Here are a small network's activations along a few directions, averaged over the inputs that share one value of a field.
Values that are neighbours, or in one group, have similar rows; names and order tell nothing.
(in the rows, 500 means zero)
Random noise pushes rows far along 17 fixed directions. That doesn't count. These rows show it; they differ only by the noise:
[757 482 599 586 302 512 592 493 425 508 614 557 517 517 440 569 414 466
 418 553 466 597 551 645 554 424 843 543 534 567 491]
[419 548 614 575 410 511 396 410 510 465 761 441 334 370 644 434 239 455
 284 400 831 526 688 466 562 502 351 522 584 836 579]
[719 489 468 504 319 354 517 540 501 437 494 640 512 460 335 574 409 636
 552 574 396 463 449 447 413 356 596 450 473 426 469]
[668 505 287 671 505 388 489 781 331 573 567 611 666 698 423 553 246 692
 612 408 598 464 730 549 344 311 375 307 459 453 523]
[542 423 410 589 327 723 531 597 472 554 428 472 482 537 528 351 601 617
 635 659 473 438 548 651 506 550 485 236 504 410 540]
[532 352 467 423 772 165 596 367 349 506 509 615 573 626 462 587 668 456
 400 654 448 543 407 390 622 450 353 669 310 465 570]
[473 277 594 435 532 557 632 541 442 512 529 435 545 607 428 437 672 473
 543 442 513 437 213 602 533 544 420 267 381 273 463]
[456 153 388 578 353 698 536 623 544 603 582 724 327 729 565 563 476 645
 315 570 581 515 666 528 638 301 743 135 302 712 637]
[573 569 615 487 507 548 621 373 573 371 401 418 378 196 581 549 533 412
 670 523 303 658 642 360 520 465 643 834 638 538 382]
[569 477 616 415 504 557 451 740 418 510 434 505 467 395 477 413 509 510
 541 299 603 488 536 439 572 451 616 654 511 476 513]
[190 573 400 564 624 565 320 872 626 402 556 624 616 874 481 449 739 423
 548 380 484 459 566 307 562 609 517 412 529 773 650]
[534 373 715 480 398 494 565 301 560 420 586 431 412 436 533 489 669 469
 381 545 344 669 489 512 362 563 723 480 461 591 407]
[439 751 437 457 567 523 636 477 680 443 593 282 325 456 479 374 737 434
 421 521 396 340 343 385 635 634 507 567 578 564 357]
[618 252 639 584 212 564 683 413 533 460 617 438 533 308 665 389 752 468
 783 721 387 498 513 612 486 558 480 382 475 427 325]
[500 435 436 630 368 478 426 609 456 464 607 589 498 634 292 556 304 693
 660 451 470 503 375 515 282 496 435 185 471 315 366]
[343 205 637 470 475 514 472 566 505 423 489 532 392 363 633 399 423 537
 789 480 654 521 524 399 554 476 140 456 407 583 542]
[483 481 631 441 448 318 378 552 498 426 660 494 375 403 409 409 361 590
 443 393 708 409 324 363 474 517 251 470 454 546 471]
[651 453 706 470 454 318 603 666 701 466 515 399 661 629 612 463 469 411
 739 715 459 501 436 598 416 536 400 510 362 861 470]
[398 594 424 554 333 653 423 265 344 470 393 558 811 388 570 498 423 273
 699 606 548 492 626 725 509 605 374 539 715 321 663]


Values of E:
e10: [611 719 433 465 665 395 440 697 518 585 483 413 354 396 582 437 396 573
 414 456 594 450 618 385 572 461 493 818 507 666 437]
e4: [636 609 454 463 483 484 531 433 490 505 418 465 606 571 484 470 599 487
 344 561 371 520 516 653 459 489 651 540 524 534 657]
e3: [657 664 509 584 548 612 512 548 403 571 382 303 355 612 428 278 490 604
 504 722 379 635 442 723 556 699 567 583 567 558 578]
e1: [460 562 575 414 516 588 384 682 595 567 417 456 494 565 529 476 497 494
 446 417 655 387 346 508 546 552 466 471 469 547 532]
e12: [136 466 368 405 614 468 413 457 601 475 562 615 221 592 434 552 454 570
 375 290 561 434 351 283 619 506 454 435 384 588 468]
e11: [478 540 541 514 686 655 617 479 715 642 437 311 626 212 834 698 364 290
 754 497 562 465 631 509 517 430 369 734 561 416 230]
e8: [736 525 467 645 373 474 334 632 483 545 508 642 514 384 533 518 461 648
 475 777 636 447 593 392 564 449 425 476 569 478 572]
e6: [398 409 667 519 612 422 250 408 325 526 572 522 466 462 455 550 487 567
 419 389 634 663 408 406 378 677 352 538 501 271 350]
e5: [622 331 789 592 412 632 546 592 578 368 633 530 375 283 529 576 506 448
 489 366 594 603 481 325 658 358 612 536 620 509 484]
e2: [484 607 400 586 409 318 359 513 396 469 552 613 569 688 271 474 462 626
 484 502 380 541 478 544 323 573 554 416 516 493 546]
e7: [713 521 759 580 547 481 467 474 446 447 418 391 378 661 370 361 747 669
 233 640 336 724 385 593 486 669 660 482 554 608 712]
e9: [589 620 467 552 678 499 608 563 622 537 470 290 372 569 567 445 476 661
 299 420 511 491 616 499 413 404 369 377 512 687 589]
The values of E form 4 separate groups.
Q: Which other values are in the same group as e12? Give them in the order they are listed.
A: e1, e6
Q: Which other values are in the same group as e10? Give them in the order they are listed.
A: e4, e3
Q: Which other values are in the same group as e7? Give them in the order they are listed.
A: e11, e9

Values of U:
u9: [336 444 521 474 669 651 619 423 347 632 509 327 538 437 627 386 694 382
 546 337 509 533 613 643 544 616 542 623 494 365 438]
u5: [453 598 182 630 517 540 295 481 345 407 505 695 297 507 365 444 634 796
 365 584 507 470 554 227 572 507 336 373 625 278 620]
u6: [398 371 490 290 387 504 415 682 495 795 471 494 622 661 542 364 333 410
 545 615 769 242 287 794 574 619 492 379 219 583 487]
u7: [458 494 270 606 378 406 768 325 371 374 598 406 326 469 302 343 302 675
 721 374 289 519 564 645 347 418 340 300 533 422 425]
u10: [344 281 472 577 547 776 528 470 665 651 502 572 309 535 624 715 258 467
 552 662 632 494 361 554 773 443 476 409 416 503 422]
u3: [564 301 643 580 733 403 446 716 273 639 576 369 565 372 698 414 637 628
 612 230 678 576 711 441 295 511 281 597 401 270 227]
u2: [586 560 369 435 537 644 410 605 230 672 462 449 549 487 504 297 600 590
 232 268 652 445 665 633 519 471 625 493 538 316 663]
u12: [382 642 414 282 589 723 302 219 489 673  91 326 451 550 532 453 374 618
 264 606 418 638 512 734  98 645 585 365 442 403 619]
u11: [609 469 694 633 540 636 480 628 340 511 686 459 288 416 329 514 555 606
 249 346 689 503 294 403 694 523 622 458 591 195 429]
u8: [458 715 373 382 568 392 364 536 497 574 415 467 366 362 381 454 517 652
 458 432 490 340 443 328 375 610 466 571 486 323 306]
u1: [593 579 696 383 524 494 341 714 674 365 363 428 171 587 357 371 449 708
 152 380 492 645 530 282 387 461 689 438 471 944 694]
u4: [568 600 546 522  41 315 251 631 378 384 510 750 592 559 285 274 560 592
 705 528 377 470 482 590 466 658 725 617 530 614 540]
Each value of U is a pair of two hidden parts, and every pair occurs once (4 first parts, 3 second parts).
Q: Changing only the second part turns u10 into u3. u9 has the same second part as u10; what does that change turn u9 into?
A: u11
Q: Changing only the second part turns u7 into u6. u2 has the same second part as u7; what does that change turn u2 into?
A: u12
